These are the activations of a small neural network, seen along a few directions. Each row is one input.
In each table, some parts of the input vary, and every possible input appears once, in random order.
A made-up example of a description, with smaller parts first: one of 3 separate values, together with either a single point or one of 9 places around a ring or (one of 5 places around a ring, together with one of 6 places along a line).
Shared parts are said once, and a part with two or three values counts as separate values.

Other details of the inputs vary at random and push rows far along two fixed directions, the same in every table; ignore that.

Rows:
R1: 15,1,-16,-13,-35,38,-30,-36,-18,-30,14,0
R2: 0,18,-29,1,11,-28,22,3,9,36,-13,19
R3: 20,-9,-11,-15,-28,42,-22,-27,-16,-30,39,11
R4: 16,4,-3,-16,-17,50,-7,-18,-25,-29,38,-3
R5: 1,12,-9,3,21,-29,28,8,2,41,-23,-1
R6: 19,11,-20,-16,-31,45,-16,-35,-21,-29,13,-3
R7: -72,25,84,13,48,8,0,61,-62,2,-17,-82
R8: -47,3,87,5,21,25,-8,40,-34,-32,-17,-80
R9: 13,-23,2,1,13,-31,18,20,20,20,7,5
R10: 28,4,-11,-14,-26,43,-8,-33,-23,-29,23,-3
R11: 10,4,-16,2,-31,37,-37,-28,-10,-41,2,11
R12: -38,-4,95,6,25,25,-1,42,-36,-35,-5,-79
R13: 26,-11,-7,-5,-35,40,-29,-31,-10,-48,21,3
R14: -4,-3,4,8,9,-31,11,9,30,17,-30,8
R15: -13,13,0,0,-26,43,-36,-22,-4,-50,2,12
R16: -3,0,-5,6,22,-48,22,14,11,50,-27,1
R17: -19,-5,-2,13,28,-44,22,23,39,31,-14,25
R18: 8,-13,-2,4,10,-41,13,14,20,26,-20,-7
R19: -13,-3,-10,15,21,-29,7,20,18,22,-3,19
R20: -10,2,-9,14,22,-53,15,25,24,38,-25,11
R21: 15,-25,-1,-4,7,-34,23,11,44,20,2,21
R22: 36,-15,-30,-9,-19,-14,5,-27,15,15,8,24
R23: 8,12,-48,0,-4,-2,9,-18,12,16,14,44
R24: 2,2,-42,3,-4,-12,-2,-16,14,20,12,44
Each input here is: one of 4 places along a line, together with one of 6 places along a line.
Question: The inputs of R6 and R4 match in every part but the place on the line of 6. If R18 is changed in the same way as R6 into R4, which row does it become?
Answer: R9
Question: Which other rows does R12 become when the place on the line of 6 takes its other values? List them by row number.
Answer: R8, R14, R15, R17, R21
Question: Which other rows does R23 become when the place on the line of 4 takes its other values? List them by row number.
Answer: R17, R19, R24

Rows:
R25: -47,-20,78,6,30,-21,20,88,7,-4,12,-48
R26: -25,32,-10,-8,38,-45,34,51,-9,67,7,13
R27: 44,-22,-30,-18,-77,24,-39,-39,40,-56,-7,23
R28: -28,-3,-2,22,3,-53,7,11,30,29,-53,22
R29: -1,-14,39,-22,-16,0,-28,10,-11,-32,-12,-63
R30: 30,-4,28,-19,-25,46,-14,-35,-43,-20,37,-11
R31: -34,5,10,7,20,-27,1,14,-21,46,-36,-33
R32: 39,-21,-21,20,28,-46,29,52,22,18,25,4
R33: 22,-33,8,6,-45,20,-26,-37,26,-38,19,30
R34: -4,18,-50,2,36,-33,61,-9,20,67,-4,46
R35: 44,-40,-30,-8,-20,-25,4,-37,30,41,20,23
R36: -9,-4,-52,-7,-30,26,-53,-52,1,-27,30,62
R37: 14,-20,-17,-28,-44,33,-40,-16,6,-54,62,15
R38: 19,-51,-16,-11,13,-66,18,1,47,44,13,32
R39: 2,-32,36,-3,-4,-12,-17,-14,-1,-8,18,-19
R40: -37,16,17,8,-15,63,-52,-29,-57,-24,21,-25
R41: 32,-21,27,25,3,10,-5,10,-36,-36,-8,-46
R42: -53,22,56,30,45,-2,9,21,11,1,-30,-9
R43: 25,-3,-69,37,15,-21,-4,-9,9,18,6,63
R44: 61,-6,-26,-33,-10,-60,36,1,26,59,-25,3
R45: -24,-4,59,-4,36,0,30,62,33,-18,11,-23
R46: 41,-24,-57,-30,-45,20,-17,-22,25,-4,60,33
R47: -32,-38,72,10,27,-9,11,49,4,-3,3,-27
R48: 39,4,-70,36,-9,-31,-7,-24,8,11,-29,46
R49: 41,-27,-16,-22,19,-50,45,4,18,69,16,35
R50: -3,9,-44,6,-12,33,-16,-42,44,-29,4,87
R51: -43,3,21,9,21,-46,-8,13,-11,24,-39,-23
R52: -16,47,-13,-7,25,-21,46,14,-7,38,-47,-33
R53: 16,19,25,-27,-5,36,28,-1,-26,-22,-10,-69
R54: 17,-41,11,-9,-1,-66,12,-1,28,31,-22,-10
R55: 68,-33,-49,13,-26,38,-25,-37,-3,-48,46,44
R56: 8,10,26,-34,-21,66,-15,10,-52,-42,63,-25
R57: 41,-15,-26,-33,-59,44,-40,-37,-5,-32,9,-26
R58: 19,4,25,-18,-31,50,-21,-14,25,-72,-17,-20
R59: -27,33,-1,-16,-38,80,-69,-20,-58,-51,-6,-49
R60: -12,-5,-44,9,-40,38,-45,-41,18,-38,17,77
R61: 2,19,-36,-13,-14,38,-19,-35,-34,3,27,50
R62: -23,-6,-13,17,27,-80,6,-1,29,62,-20,27
R63: -89,21,61,20,35,1,-5,82,-19,-11,-1,-35
R64: 19,30,-49,-17,2,-59,22,2,13,70,-45,22
R65: 16,27,-59,6,-3,-6,34,-55,14,36,2,50
R66: -46,-2,7,8,40,-15,3,27,-19,52,0,-12
R67: 29,-15,33,30,-7,54,-32,-11,-50,-65,33,-37
R68: -3,26,-59,-3,-24,30,-16,-22,53,-39,19,84
R69: -1,37,-8,25,-12,53,-52,4,-57,-66,-19,-40
R70: -61,50,27,3,56,3,52,58,-35,27,9,-42
R71: -35,27,42,12,45,-30,23,26,-42,61,-15,-23
R72: -27,10,-37,-3,20,-36,10,34,14,59,13,16
R73: -9,-22,57,-2,-50,70,-47,-19,-30,-90,3,-36
R74: 6,12,-40,9,-12,-15,3,-37,57,-1,-44,65
R75: 39,1,15,7,-33,69,-48,-4,-51,-92,6,-60
R76: 20,-20,7,-11,-21,65,-17,-36,29,-68,29,40
R77: -25,41,7,0,6,36,20,-20,-46,-9,-20,-30
R78: -85,22,52,5,43,-11,-15,69,-35,-1,12,-49
R79: 18,-22,27,1,16,-39,38,6,59,10,-40,6
R80: -62,22,48,1,33,-36,-16,52,-24,15,-50,-71
R81: -17,-7,-18,30,6,-64,9,-2,50,47,-29,55
R82: 13,12,37,-13,-23,96,-2,-49,-54,-63,44,-40
R83: 21,-14,-3,-13,34,-22,71,4,15,47,15,3
R84: -46,30,29,42,56,-1,0,82,-49,-8,11,-46
R85: -18,32,18,-6,-3,21,-10,-9,-60,4,-19,-19
R86: 51,-40,-39,-18,-34,-26,4,-38,28,32,-4,14
R87: 44,2,-53,-28,-8,-6,55,-10,35,20,43,34
R88: -2,25,-33,5,12,-51,21,7,73,28,-66,36
R89: 15,4,31,-17,-2,34,35,-18,-32,-17,-3,-50
R90: -40,20,55,60,58,-3,-5,47,-60,-1,-13,-57
R91: 39,-24,-6,3,-7,-16,19,-34,74,-3,-2,54
R92: 71,-15,-36,-33,-53,13,-3,-60,-4,-2,10,33
R93: -19,-35,52,-7,34,0,12,37,-22,29,20,-52
R94: -22,11,-14,11,0,-55,1,26,41,28,-61,10
Question: The inputs of R92 and R56 match in every part but one. If R28 is changed in the same way as R92 into R56, which row does it become?
Answer: R63
Question: The inputs of R42 and R50 match in every part but one. If R30 is changed in the same way as R42 into R50, which row does it become?
Answer: R49
Question: What is each input in this table made of?
Answer: one of 2 separate values, together with one of 5 places along a line, together with either a single point or one of 6 places along a line
Question: List by row number the other rows that have the place on the line of 5 and the choice among 2 separate values in common with R33.
Answer: R30, R35, R39, R67, R82, R91
Question: Which other rows does R46 become when the place on the line of 6 takes its other values? List them by row number.
Answer: R25, R37, R45, R56, R87
Question: Which other rows does R88 become when the choice among 2 separate values takes its other values? List them by row number.
Answer: R58
Question: Which other rows does R74 become when the choice among 2 separate values takes its other values? List them by row number.
Answer: R79
Question: List by row number the other rows that have the place on the line of 5 and the choice among 2 separate values in common with R75.
Answer: R27, R29, R44, R53, R57, R58

Rows:
R95: -1,20,-39,1,-51,33,-42,-68,-4,-37,-14,36
R96: -19,-6,1,8,38,-72,56,52,71,46,-15,33
R97: -41,22,51,-5,40,23,18,22,-74,16,20,-58
R98: -17,24,-21,2,-58,62,-74,-31,-40,-65,-8,-4
R99: 14,-27,-34,42,44,-101,50,40,82,67,-14,66
R100: -30,45,45,-13,34,39,24,36,-56,1,19,-62
R101: 19,35,-63,-13,-37,13,-22,-48,35,-25,-29,49
R102: -11,-2,94,-14,21,14,26,49,-22,-26,-12,-95
R103: -49,-5,51,17,40,-14,24,44,25,13,0,-7
R104: 52,-48,-14,-11,20,-110,60,-2,72,84,-28,21
R105: -59,-11,66,16,31,1,-15,52,-13,-9,12,-27
R106: -44,14,53,-4,46,1,20,51,-74,39,11,-63
R107: 33,-26,12,-17,-39,34,-39,-15,-16,-50,22,-39
R108: -22,16,12,34,42,-36,8,33,-11,16,-60,-18
R109: 31,-1,-82,-18,-20,-6,2,-26,-12,25,33,35
R110: -15,-20,95,-7,37,-1,32,42,-18,4,-20,-89
R111: 26,16,-56,-19,-16,32,13,-47,-7,15,32,36
R112: 1,20,-44,-1,-33,19,-18,-50,19,-11,-32,40
R113: -1,-16,-33,1,-33,33,-55,-15,20,-49,41,43
R114: 43,-45,5,-16,1,-65,23,10,34,48,-17,2
R115: -27,-3,17,2,-30,74,-52,-34,-10,-77,47,21
R116: 42,9,-63,11,3,-5,24,-20,-11,28,23,37
R117: 23,7,-72,3,-39,-42,-22,-43,42,35,-34,68
R118: 51,-17,16,2,-41,73,-38,-34,-30,-85,24,-25
Question: The inputs of R105 and R106 match in every part but one. If R115 is changed in the same way as R105 into R106, which row does it become?
Answer: R97
Question: What is each input in this table made of?
Answer: one of 4 separate values, together with either a single point or one of 5 places along a line
Question: List by row number the other rows that have the choice among 4 separate values in common with R104.
Answer: R102, R107, R110, R114, R118
Question: Which other rows does R96 become when the choice among 4 separate values takes its other values? List them by row number.
Answer: R100, R101, R102
